These are the activations of a small neural network, seen along a few directions. Each row is one input.
In each table, some parts of the input vary, and every possible input appears once, in random order.
Descriptions start from the smaller parts, as in this example, which fits no table here: one of 3 separate values, together with either a single point or one of 11 places along a line or (one of 5 places around a ring, together with one of 6 places along a line).
Shared parts are said once, and a part with two or three values counts as separate values.

Rows:
row 1: [-24.4 -30.6  43.2  -0.2  11.7  20.1  10.7  47.2 -14.1  15.0 -31.4  49.9]
row 2: [ -8.2 -22.9  13.0  -1.8  -4.5   8.8  -4.2  36.5 -23.3  15.6 -40.6  25.9]
row 3: [-26.9 -36.8  78.8 -15.6 -23.1 -33.0  39.3   2.9  -5.0 -17.9 -54.5  41.6]
row 4: [ 19.5  56.6 -67.4 -19.8  11.1  15.8 -21.8 -17.0  37.8  26.4  52.4 -38.6]
row 5: [-31.9 -27.5 -35.0   0.6   8.1  11.7   2.5  16.0  -6.5 -27.4  19.1   7.8]
row 6: [ 37.0  54.8 -52.1 -11.2  27.1  18.4 -17.0 -19.2  40.7  16.8  56.9 -29.4]
row 7: [-49.6 -27.8 -26.5   1.4  12.5  11.4   9.8  31.2  -1.6 -36.4  13.2  44.6]
row 8: [ -9.7  -9.8 -26.6  22.2   9.5  11.6   0.9 -10.5  -3.5 -21.1  38.8  -6.9]
row 9: [ 18.0 -12.5  59.3   8.8 -40.1 -37.3  12.7 -37.7 -12.5  -9.8 -41.4 -18.6]
row 10: [ 33.6  15.4  33.0  33.8   2.2   5.8 -18.4  -0.3 -25.0  37.2  -1.0 -28.7]
row 11: [-10.2   9.6 -51.0 -49.8  29.1  33.0  -8.9  16.3  29.8 -16.5  22.2  30.1]
row 12: [  1.9  11.0 -17.9  30.9  16.3   1.5  -0.6 -17.8  -6.8  -8.2  56.4 -23.9]
row 13: [ 19.9  -5.5  68.8  13.4 -28.1 -45.2  13.3 -40.6  -9.6   0.8 -30.7 -17.0]
row 14: [  5.2 -11.0   2.8  10.8  -5.0  11.3 -13.8  22.2 -28.2  17.6 -43.3  -6.5]
row 15: [-21.6 -29.6  57.7 -11.9 -36.2 -37.2  20.8   3.5  -9.5 -25.3 -67.5  33.4]
row 16: [ -3.9 -29.7  49.8 -12.5 -41.1 -37.3  14.0 -11.4 -15.0 -16.0 -61.3  -3.7]
row 17: [  2.3 -17.9  39.1  -4.7 -40.2 -41.7  15.1 -21.8 -19.1 -15.5 -66.1 -14.0]
row 18: [-10.6 -29.2  49.1 -17.2 -39.7 -44.1  24.3  -7.7 -14.1 -17.2 -63.6  18.0]
row 19: [ 22.9  48.9 -35.1 -19.3  38.0  23.0 -12.6 -17.5  29.3   3.3  59.9  -1.8]
row 20: [ 23.7   1.7  32.9  29.9   7.7   7.9 -16.3   4.2 -18.6  34.7  -7.3  -9.5]
row 21: [ 11.6  27.8 -43.2 -28.1  31.1  32.8 -10.8 -10.2  32.6  -9.7  41.9  15.4]
row 22: [-32.8   1.8 -21.7 -53.1  45.5  37.0  16.7  31.3  39.2 -18.9  29.4  75.2]
row 23: [ 13.4  35.1 -34.4 -23.2  43.0  25.1 -10.4 -13.0  35.7   0.9  53.1  17.0]
row 24: [ 30.5  23.9  -1.0  32.6 -25.6  -1.6 -27.6  -0.2 -15.2  60.0  -8.6 -65.5]
row 25: [-16.9   9.9 -51.4 -54.5  30.1  25.9   1.5  20.2  30.7 -17.7  20.0  51.7]
row 26: [-55.0 -34.9  -5.6  -2.2  25.4  15.6  28.2  30.7   2.8 -29.3  26.2  52.7]
row 27: [-38.7 -27.2 -35.4  -3.8   9.5   4.4  13.0  19.8  -6.1 -28.5  16.9  29.4]
row 28: [-25.4 -15.6 -45.7   8.4   9.0   7.0   3.5   5.2 -10.7 -26.4  14.0  -2.5]
row 29: [ 21.6  -5.2  23.2  25.0  -4.6  15.7 -16.8   6.9 -21.6  23.8 -18.4 -11.1]
row 30: [-27.3   9.1 -42.5 -49.3  33.0  32.6  -1.6  31.7  35.0 -25.9  16.3  67.0]
row 31: [ -1.3  19.2 -51.2  29.7 -11.4  -5.6 -10.0 -17.3   3.1  14.7  48.6 -60.8]
row 32: [ 26.7  16.0  35.6  16.4 -61.2 -54.8   2.5 -44.0  -5.8  26.3 -31.8 -73.1]
row 33: [ 16.5  17.1 -35.2  38.6   4.7  -3.1  -5.1 -19.5   5.4   5.2  53.3 -51.6]
row 34: [ -3.8  21.6 -61.7 -41.6  30.3  28.2  -8.0   5.4  25.5 -15.2  17.0  19.8]
row 35: [ 29.7   8.1  69.2  17.3 -33.6 -47.5  11.4 -44.9 -15.9   3.1 -24.2 -36.2]
row 36: [ -1.2 -22.9  13.7   3.1  -5.9  15.9 -14.8  32.9 -24.0  16.8 -38.4   4.0]
row 37: [ -7.9  -2.8 -17.5  27.1  21.7   3.6   1.4 -13.3  -0.5 -10.4  49.9  -5.1]
row 38: [ 48.2  21.6  15.4  41.6  -9.6   1.0 -22.8  -2.0 -13.0  50.7  -3.8 -56.4]
row 39: [ 44.2  13.9  51.7  25.0 -45.3 -52.2   7.3 -46.2  -3.8  16.9 -26.9 -64.1]
row 40: [-19.2 -23.5  21.7   3.3  -1.4  15.9  -7.5  47.8 -18.5   7.4 -44.5  41.4]
Q: The inputs of row 22 and row 26 match in every part but one. If row 25 is changed in the same way as row 22 into row 26, which row does it become?
A: row 27
Q: What is each input in this table made of?
A: one of 4 places along a line, together with one of 10 places along a line
Q: Start at row 1 and move only the place on the line of 10, one step at a time. The first step leads to row 40. Which rows follow, in order?
A: row 2, row 36, row 14, row 29, row 20, row 10, row 38, row 24
Q: Change only the place on the line of 4 in row 10. List by row number the other rows that result.
A: row 12, row 19, row 35
Q: Start at row 32 and move only the place on the line of 10, one step at a time. The first step leads to row 39. Which rows follow, in order?
A: row 35, row 13, row 9, row 17, row 16, row 18, row 15, row 3

Rows:
row 41: [ 12.2   1.4   8.6  58.4  -9.4   1.9 -13.3  11.4 -23.0  41.4  10.7 -45.7]
row 42: [-35.7   6.6 -37.6 -44.1  12.8   0.2  19.4   5.4  40.8 -34.2  29.3  41.8]
row 43: [-13.1 -22.1 -37.8  21.0  26.6  35.2 -13.7  27.6 -22.9 -10.1  19.6   8.5]
row 44: [ 25.0  30.2 -19.7 -30.1 -18.8 -17.9  -5.4 -29.9  18.5   0.6 -14.1 -33.1]
row 45: [-15.0  -3.3 -40.8  -2.6  12.0  -2.2   6.8 -24.6   6.7 -46.9  35.2   3.6]
row 46: [ 25.2  27.6  15.1 -19.8  21.0  -4.0   7.2 -32.4  27.9  -7.0  26.5  12.4]
row 47: [ -8.6 -32.9  68.5  -9.2 -44.0 -50.3  31.5 -26.4  -8.9 -28.8 -57.4   5.8]
row 48: [ 22.1  15.7  19.9   5.3  31.8  35.3 -17.7  16.7  -0.3  26.6  10.9  18.1]
row 49: [-10.1 -39.0  67.3  18.5 -29.1 -21.1   7.6  22.6 -42.3   7.2 -74.8  17.6]
row 50: [-37.5 -12.0 -34.2 -22.3  29.1  39.1   0.5  51.7  10.0   6.0  13.0  47.0]
row 51: [ 25.7  14.3 -17.4  -1.5  -9.4  18.0 -32.3  17.6  -8.2  37.3 -28.7 -22.0]
row 52: [  9.8  13.5   8.0  26.4 -22.6 -34.2   9.2 -39.8   1.7   8.0  29.8 -54.0]
Q: The inputs of row 51 and row 44 match in every part but one. If row 43 is changed in the same way as row 51 into row 44, which row does it become?
A: row 45
Q: What is each input in this table made of?
A: one of 2 separate values, together with either a single point or one of 5 places along a line
Q: Change only the choice among 2 separate values in row 46. List by row number the other rows that result.
A: row 48

Rows:
row 53: [-18.7 -14.1 -25.7 -13.5  -3.3  -4.7   6.4  -3.5  -0.3 -32.4  -4.1   9.8]
row 54: [-19.7 -22.0  13.6   8.6  17.9  20.5   2.6  32.3 -12.6   2.7  -1.8  34.7]
row 55: [ -7.7  -2.6  21.3 -25.4  15.2   7.8  10.5  10.2  14.6  -8.3  -6.3  44.5]
row 56: [  6.9  24.2 -10.3 -21.1  -2.9  -0.2  -2.6  -0.9  22.4  17.6   4.4  -5.6]
row 57: [ 23.0  14.3 -11.3  32.5  13.6  16.9 -19.9  -2.8 -10.5  21.6  27.0 -28.2]
row 58: [-14.7   3.5 -22.6  -1.5 -10.4 -13.6   9.6  -7.8  12.6  -5.5  20.4 -15.2]
row 59: [ 22.4 -24.6  97.4  32.5 -65.2 -59.6  11.5 -25.1 -40.3  17.1 -83.8 -40.0]
row 60: [ -4.1   4.6 -18.0  13.9  -0.2  12.1 -10.5  21.9  -3.2  26.6   8.0 -14.9]
row 61: [ 12.0  12.9 -15.0  15.9   4.4  -7.6   0.7 -32.2   5.3 -10.9  38.7 -29.4]
row 62: [  4.0   5.2 -13.4 -33.7   3.8   8.9  -6.4   3.8  10.0  -9.6 -19.7  18.9]
row 63: [-30.4 -20.9   8.9  -6.0   8.0  -6.2  22.3   2.9   3.4 -31.6   9.9  35.4]
row 64: [ -7.3 -14.1 -21.3   1.2   6.4  21.6 -13.2  26.6 -16.2   0.6 -15.6   9.5]
row 65: [ 34.4  33.4  -3.7  -3.5  12.6   4.0 -11.0 -25.5  14.8  12.2  22.9 -19.5]
Q: What is each input in this table made of?
A: either a single point or (one of 3 separate values, together with one of 4 places along a line)
Q: Change only the place on the line of 4 in row 63. List by row number the other rows that result.
A: row 53, row 58, row 61
Q: Start at row 57 and move only the place on the line of 4, one step at a time. The first step leads to row 60. Which rows follow, in order?
A: row 64, row 54

Rows:
row 66: [-28.6  -3.5 -49.1   3.5  41.0  58.1 -21.1  52.8  -4.6  17.7  41.3  30.5]
row 67: [ -4.0 -31.4  62.1  41.7 -32.7 -10.3  -7.0  22.5 -49.6  36.4 -53.5 -15.6]
row 68: [-33.4 -17.8 -39.4 -13.5  48.9  45.9   5.0  55.3   9.2  -9.7  24.3  60.5]
row 69: [ 46.9  21.3  48.4  49.7 -32.4 -30.8 -18.3 -22.0 -28.8  43.3 -31.5 -54.7]
row 70: [ 21.5   7.3  34.1  10.3 -44.3 -65.4  18.6 -61.8 -10.5  -6.8 -18.2 -58.1]
row 71: [-42.0 -21.1 -37.0 -44.7  45.1  39.6   6.5  30.8  13.9 -47.2  17.0  84.9]
row 72: [ 52.5  15.7  52.6  32.1 -36.6 -36.0  -2.6 -55.1  -7.6  29.1  -7.0 -76.9]
row 73: [ -4.1  35.6 -77.4 -26.0  29.6   3.6   5.8 -32.8  34.4 -25.7  73.9 -13.6]
row 74: [-17.7 -47.6  75.1  -7.6 -28.5 -28.7  21.4   2.1 -31.2 -29.4 -77.1  38.1]
row 75: [ -9.1 -45.1  72.3  24.3 -24.7 -22.3  19.4  25.6 -36.0   8.4 -70.2  13.9]
row 76: [-25.7  14.3 -62.3 -30.6  22.1  12.6   8.2  -7.0  47.9 -45.1  56.1  30.5]
row 77: [  6.3  14.8 -71.9   1.6  35.4  58.1 -33.9  37.7   5.1  23.4  34.2  -5.8]
row 78: [-33.2   8.2 -44.1 -65.0  31.0  19.6  14.2  12.9  43.4 -30.8  26.4  60.5]
row 79: [ 26.7  44.7 -57.8  -5.0  37.7  32.9 -15.6 -25.1  37.4   9.6  85.6 -32.8]
row 80: [ 31.3 -13.4  38.6  39.6 -38.4 -10.1 -19.8   7.1 -40.1  42.6 -60.1 -51.1]
row 81: [ -8.4 -18.8  67.8 -28.2 -43.1 -48.3  28.9 -15.8  -2.0 -12.9 -66.8  14.8]
row 82: [ 21.5  50.1 -61.6  11.9  41.8  37.5 -32.0   8.8  16.5  23.9  61.9 -10.4]
row 83: [ -0.5 -13.3  49.7   5.9 -51.8 -56.1  22.1 -35.8   2.5 -26.8 -36.4 -14.9]
Q: What is each input in this table made of?
A: one of 2 separate values, together with one of 9 places around a ring
Q: The inputs of row 77 and row 66 match in every part but the place on the ring of 9. If row 80 is changed in the same way as row 77 into row 66, which row does it become?
A: row 67
